Each row below holds a small network's activations on one input, seen along a few directions.
Each table varies a few parts of the input and shows all the possible inputs, shuffled.
Descriptions start from the smaller parts, as in this example, which fits no table here: one of 8 places around a ring, together with either a single point or one of 9 places around a ring or (one of 3 separate values, together with one of 4 places along a line).
Shared parts are said once, and a part with two or three values counts as separate values.

A family of inputs:
r1: [-37 -23 -13  16   4   0  -7  15  -1 -14 -21  -5  23   9]
r2: [-11  -5 -18 -38 -18 -51   5 -19 -33  -5  30   6 -41  16]
r3: [ 46  70  43  62  62   7 -12  20  69  19   7 -23   1 -17]
r4: [-23   7 -34 -28  -3 -58 -10  -4 -25 -23  16   7   1  25]
r5: [ -5 -11   8   9   1  31  -4  14  23 -10 -23   9  38   8]
r6: [-10  -7 -16 -40 -13 -54  -3 -24 -35  -1  34   7 -39  16]
r7: [ -1 -18  14  14  10  29   4  11  10  -8 -14   4  46  11]
r8: [-19  -1 -28 -29  -1 -61   9 -10 -20 -27  13  -6   5  17]
r9: [-35 -24 -12  17  -3   2  -1  18   0 -16 -19  -5  25  10]
r10: [ 46  69  36  64  56  11  -9  16  66  19  11 -29   1 -15]
r11: [  8 -18  -5 -16 -31  30   2  -5 -22   5   0  15 -41 -22]
r12: [ 15  -4   8  -9 -22  48   3   0  -9  21 -21   6  10 -16]
r13: [ 15  -8  14  -7 -16  43  13 -14  -6  29 -17   2  12 -17]
r14: [ 11 -26   2 -15 -23  22   9 -21 -18  11   5  12 -41 -23]
What do these inputs look like to the network?
Answer: one of 2 separate values, together with either a single point or one of 6 places around a ring
Changing only the choice among 2 separate values turns r9 into r1. The same change can be made to r10. Which row results?
Answer: r3
Change only the choice among 2 separate values in r8. List by row number the other rows that result.
Answer: r4

A family of inputs:
r15: [-39 -22 -17  -5  10 -44 -15   3  -1 -34   3   4  20  33]
r16: [ 49  29  33  64  40  42  -1  22  65  42 -11 -11  27 -25]
r17: [-17 -54  -6 -15 -39  35   7   0 -37 -12 -50  18  40   3]
r18: [-15  27 -23   4  25 -66 -15   5 -14 -18  10 -10  28  31]
r19: [ 31  -5   3 -29 -18 -15   0  -9 -15   2  42  -1 -77   1]
r20: [ 18  37  -4 -27   5 -45 -12 -13  -6  -2  52  -8 -23  17]
r21: [ 33  35  50  55  65  53  -3  12  65  20 -24 -13  29 -22]
r22: [ -2 -37   2 -33 -49  51   3 -15 -42   5 -31  39  -3 -28]
r23: [-29 -48 -23 -15 -38  43   3   9 -33   1 -35   8  40   4]
r24: [ 32  32  43  64  33  57  10  18  72  12 -17 -22  11 -19]
r25: [ 11   5   1 -16 -19 -25   7 -23 -21  21  20  10 -81 -21]
r26: [-43 -27 -15   1   2 -32   6  16   8 -42  16 -15  10  22]
r27: [  0  43 -14 -20   7 -53  -4 -23  -5  14  27  -7 -28   8]
r28: [-13 -34  -8 -35 -46  55  15 -17 -32  23 -24  33 -11 -20]
r29: [-17  21 -22   9  21 -57   1  14  -5 -33  20 -25  18  19]
What do these inputs look like to the network?
Answer: either one of 3 separate values or (one of 2 separate values, together with one of 6 places around a ring)
Change only the choice among 2 separate values in r18. List by row number the other rows that result.
Answer: r29
Which other rows belong to the same alternative as r21? List them by row number.
Answer: r16, r24
